Each row below holds a small network's activations on one record, seen along a few directions.
After each row come some of the record's fields: T, F, N, J.
Not every record has every field; a missing one is written missing.
The largest differences between rows may come from other fields.
In the rows, zero is written as 500.
Strong random noise was added to every row along 17 fixed directions; ignore it. To show where, here is one row again and again, with new noise each time:
[468 607 496 366 551 451 454 571 518 556 547 401 406 513 541 485 560 454
 418 483 574 502 478 536 557 620 609 541 377 403 484 438]
[582 232 549 529 547 650 713 413 500 181 638 531 598 598 297 541 375 485
 877 440 433 413 406 760 556 531 629 469 498 334 433 731]
[389 347 540 418 397 679 583 151 470 476 650 717 352 508 367 422 371 308
 731 439 353 661 440 559 523 456 392 611 353 541 348 401]
[456 384 568 413 454 455 499 524 545 480 489 531 584 421 334 527 487 515
 442 405 649 465 577 730 544 426 461 403 545 335 365 621]
[449 442 488 508 504 548 429 406 374 557 455 647 452 637 422 366 512 425
 529 425 362 577 578 461 526 564 444 547 395 404 505 506]
[444 442 509 504 436 598 343 451 592 704 361 598 373 494 641 451 457 375
 456 634 443 439 349 841 290 732 756 671 247 393 381 312]
[470 684 490 420 485 438 337 296 502 774 427 531 542 552 608 394 413 374
 169 371 426 609 554 222 623 538 331 746 413 680 578 283]
[412 476 500 526 519 810 466 428 468 639 446 515 481 594 542 510 250 482
 470 342 502 486 384 454 344 642 368 706 255 523 721 135]
[761 546 581 638 494 444 595 340 496 341 289 646 555 227 554 300 222 542
 621 393 700 665 610 273 626 282 592 540 688 563 422 675]
[465 407 482 544 702 771 575 645 477 531 513 393 260 739 362 641 462 385
 789 370 593 448 376 518 460 808 558 335 333 528 576 328]
[741 475 514 555 681 355 542 473 427 314 627 375 499 445 497 203 286 453
 476 514 503 518 479 445 660 438 546 475 437 902 462 589]
[569 429 537 693 761 600 514 406 526 454 351 627 514 578 385 282 446 471
 466 447 580 502 565 658 780 704 642 421 661 408 430 796]
[470 507 520 421 552 578 614 461 512 508 571 440 673 675 569 422 540 399
 603 320 428 444 477 297 714 467 455 679 559 313 590 709]
[535 379 571 441 382 573 590 333 513 299 432 608 608 606 374 664 473 520
 553 428 500 524 575 746 455 526 642 605 413 136 405 667]
[542 495 515 436 383 381 518 305 532 470 422 558 701 410 474 475 314 460
 498 355 483 523 481 500 538 381 442 674 524 559 461 425]
[593 486 569 473 519 509 577 599 512 563 424 382 624 313 564 595 361 404
 749 320 518 474 347 231 506 351 370 656 524 659 597 365]
[492 527 399 515 342 511 594 275 505 499 238 557 272 757 568 614 500 265
 751 436 542 657 453 525 303 589 691 509 356 620 368 259]
[409 534 531 333 661 385 548 614 529 484 751 438 583 481 354 748 579 529
 626 485 390 541 363 384 529 588 331 484 483 713 612 357]
[711 586 318 732 554 487 596 291 614 472 449 407 673 850 743 467 389 421
 659 521 368 421 364 319 646 609 708 469 811 786 687 539]

[651 515 486 388 478 470 452 482 494 475 699 378 546 479 370 591 317 454
 582 367 436 389 506 305 723 559 510 454 488 504 562 420] -> {T: t1, F: missing, N: n1, J: j2}
[651 512 503 729 644 452 338 636 526 614 592 606 400 211 506 495 552 623
 601 798 370 508 471 424 631 558 556 236 860 638 539 584] -> {T: t3, F: f2, N: missing, J: missing}
[467 484 495 443 451 500 572 593 371 484 490 417 355 691 539 387 576 367
 592 408 532 513 601 274 436 387 433 518 320 479 469 583] -> {T: t3, F: f2, N: missing, J: missing}
[406 462 497 530 592 760 537 656 427 610 525 303 288 481 702 355 509 362
 511 541 564 482 347 530 417 454 406 549 321 595 631 334] -> {T: t3, F: f2, N: n1, J: j2}
[514 528 533 638 569 812 459 494 482 500 547 707 416 421 525 421 306 729
 421 567 630 583 563 384 409 583 486 357 516 454 656 430] -> {T: t2, F: missing, N: n1, J: j2}
[258 609 360 463 312 542 535 202 560 537 565 811 339 612 465 543 579 519
 694 556 476 714 506 502 438 568 512 363 638 438 450 319] -> {T: t4, F: missing, N: n1, J: j2}
[432 633 446 602 545 433 500 519 436 430 338 564 548 398 630 315 561 659
 342 595 561 571 546 489 465 423 499 538 637 512 606 526] -> {T: t3, F: missing, N: n2, J: missing}
[658 249 657 641 733 622 697 642 551 300 423 372 676 623 377 381 297 513
 575 313 679 266 498 602 522 540 567 545 440 511 432 906] -> {T: t3, F: missing, N: missing, J: missing}
[418 369 383 479 365 456 477 511 523 424 501 478 503 597 350 449 328 523
 599 454 557 260 431 900 353 627 634 407 412 385 418 356] -> {T: t3, F: f2, N: missing, J: missing}
[568 556 420 556 554 572 498 705 372 430 601 381 492 393 629 460 532 617
 720 600 326 415 290 440 435 525 600 541 489 480 698 334] -> {T: t2, F: missing, N: n2, J: missing}
[612 438 541 422 441 421 483 461 378 323 475 513 357 542 429 529 524 427
 530 545 418 620 566 666 421 552 678 578 187 392 380 513] -> {T: t3, F: f2, N: n1, J: j2}
[548 579 490 685 745 520 345 698 235 549 278 694 487 501 486 153 523 617
 530 417 434 545 687 104 616 611 466 486 522 298 717 651] -> {T: t3, F: f1, N: n1, J: j1}
[720 593 472 632 646 469 461 416 383 374 361 318 476 627 500 535 558 460
 189 542 437 535 602 545 703 622 590 582 483 571 564 576] -> {T: t1, F: f2, N: missing, J: missing}
[536 496 528 508 561 260 429 621 407 329 248 657 513 384 314 601 589 616
 583 555 447 549 545 714 345 673 719 554 363 324 375 521] -> {T: t3, F: f2, N: n2, J: missing}
[582 469 572 768 571 779 638 472 614 442 171 665 409 533 664 596 407 547
 590 593 766 595 520 506 268 575 720 441 541 498 499 597] -> {T: t1, F: f1, N: n1, J: j1}
[367 645 352 459 321 314 477 411 459 344 448 669 612 633 398 554 322 831
 410 422 600 542 620 494 186 557 493 448 429 488 634 221] -> {T: t3, F: f1, N: n2, J: missing}
[662 492 467 551 621 279 405 593 395 509 632 331 450 337 404 473 598 415
 589 584 240 447 421 467 739 501 465 458 605 711 478 496] -> {T: t3, F: f1, N: missing, J: missing}
[408 627 436 543 689 468 329 465 436 537 324 648 495 598 317 613 602 602
 255 493 469 610 612 601 633 863 494 412 553 380 649 353] -> {T: t3, F: f2, N: n1, J: j2}
[600 569 551 527 689 464 542 298 706 470 406 603 698 803 378 962 433 490
 458 446 401 588 480 407 537 900 584 596 491 697 571 454] -> {T: t3, F: f2, N: n1, J: j2}
[511 424 431 662 557 515 584 541 445 324 723 540 593 634 524 444 415 806
 464 630 543 589 556 509 322 366 339 205 627 770 737 539] -> {T: t3, F: missing, N: n1, J: j2}
[611 500 457 538 443 279 292 616 212 486 285 466 504 339 456 514 519 513
 443 552 225 530 510 511 321 468 422 697 271 567 605 220] -> {T: t3, F: f2, N: missing, J: missing}
[649 471 620 492 438 605 431 452 430 605 492 503 601 583 560 309 296 467
 269 289 485 464 718 110 578 342 358 712 327 413 518 705] -> {T: t3, F: missing, N: n2, J: missing}
[546 528 468 506 524 633 484 421 411 462 475 398 600 444 483 761 540 487
 607 466 228 495 363 528 655 603 454 738 534 286 766 326] -> {T: t3, F: missing, N: n1, J: j2}
[357 441 377 597 497 587 433 505 391 634 542 497 253 516 491 442 609 416
 603 594 354 556 388 601 441 518 352 376 495 666 598 241] -> {T: t3, F: missing, N: n1, J: j2}
[416 415 519 487 481 548 554 434 474 525 618 511 366 376 479 450 454 411
 578 547 462 567 391 529 442 376 318 530 437 763 434 347] -> {T: t3, F: f2, N: missing, J: missing}
[583 492 524 531 434 591 584 501 355 433 485 429 443 579 557 397 514 493
 373 397 646 632 681 266 509 212 329 376 495 616 509 611] -> {T: t2, F: missing, N: n1, J: j1}
[710 523 481 392 268 348 464 347 491 338 591 452 467 537 569 588 498 444
 428 638 376 518 603 545 487 425 752 570 370 350 395 623] -> {T: t3, F: f2, N: n1, J: j2}
[634 591 514 578 380 713 436 355 474 445 424 506 465 447 579 767 387 613
 332 602 451 544 535 486 387 574 575 685 433 331 690 320] -> {T: t1, F: f2, N: missing, J: missing}
[447 661 412 506 754 372 385 701 420 577 460 362 434 509 440 620 740 541
 441 563 388 524 393 559 586 775 528 447 529 571 645 281] -> {T: t3, F: f2, N: n2, J: missing}
[423 439 460 443 492 528 418 419 536 659 692 347 448 687 563 469 743 320
 186 642 362 477 516 759 673 479 428 419 537 526 444 616] -> {T: t3, F: f2, N: n1, J: j2}

Which values does each new row have?
[605 608 324 581 325 378 358 386 403 587 358 461 568 631 603 448 528 426
 464 451 347 475 594 336 607 443 522 459 669 476 625 394] -> {T: t1, F: f1, N: n1, J: j2}
[143 520 387 350 354 388 561 537 595 449 605 621 659 624 312 445 452 711
 527 345 737 334 553 669 373 519 416 314 630 285 495 446] -> {T: t1, F: f1, N: missing, J: missing}
[572 486 481 699 665 495 320 344 458 485 414 716 721 446 439 300 262 663
 208 570 339 513 540 578 595 662 423 563 589 631 692 450] -> {T: t3, F: f2, N: n1, J: j2}
[336 405 404 462 357 289 472 607 407 427 480 527 742 480 425 516 596 646
 558 518 339 381 455 724 307 366 340 532 566 425 585 430] -> {T: t3, F: f2, N: missing, J: missing}
[488 455 434 532 357 220 320 506 351 553 244 647 568 472 434 550 675 510
 566 592 190 507 515 697 311 552 577 603 457 379 435 407] -> {T: t3, F: missing, N: missing, J: missing}
[452 467 511 543 609 398 564 632 267 257 446 642 628 510 477 470 666 710
 697 558 248 642 502 528 315 517 506 702 357 278 680 617] -> {T: t3, F: missing, N: n1, J: j2}
[485 543 485 436 330 425 552 480 524 355 485 688 569 475 566 379 419 656
 640 516 569 488 502 495 287 449 725 519 451 348 365 541] -> {T: t2, F: missing, N: n2, J: missing}
[432 667 465 470 511 367 337 644 431 793 290 465 337 561 633 368 763 326
 461 457 422 494 571 277 581 601 555 624 442 326 449 507] -> {T: t3, F: f1, N: missing, J: missing}
[584 564 621 358 475 411 465 598 382 409 414 551 474 288 500 480 571 488
 562 466 492 586 616 327 531 427 588 691 321 196 433 620] -> {T: t1, F: f1, N: n1, J: j2}
[303 273 519 500 558 428 452 475 568 753 326 592 483 510 315 293 470 173
 562 344 570 414 447 703 572 493 306 378 504 766 220 452] -> {T: t3, F: f1, N: n1, J: j2}
[714 538 424 764 473 590 251 504 468 804 344 466 306 435 752 364 504 415
 362 671 400 509 543 414 540 513 602 412 623 549 579 459] -> {T: t3, F: missing, N: n1, J: j2}
[706 448 566 697 537 588 490 463 597 568 359 550 346 332 528 607 282 421
 659 576 564 518 442 382 437 548 590 450 561 809 417 427] -> {T: t3, F: f2, N: missing, J: missing}
[529 604 405 635 431 504 279 634 403 681 279 579 432 407 763 260 437 560
 568 596 358 401 415 416 272 599 683 689 376 367 643 270] -> {T: t3, F: f1, N: n2, J: missing}
[703 477 475 523 345 325 524 309 341 317 348 424 653 628 406 477 338 466
 418 311 428 510 666 409 509 335 439 634 420 564 490 515] -> {T: t3, F: f1, N: missing, J: missing}
[576 529 498 392 376 290 412 595 323 460 608 414 564 291 433 208 391 619
 329 360 587 484 706 364 612 179 318 469 516 391 503 579] -> {T: t3, F: f2, N: missing, J: missing}
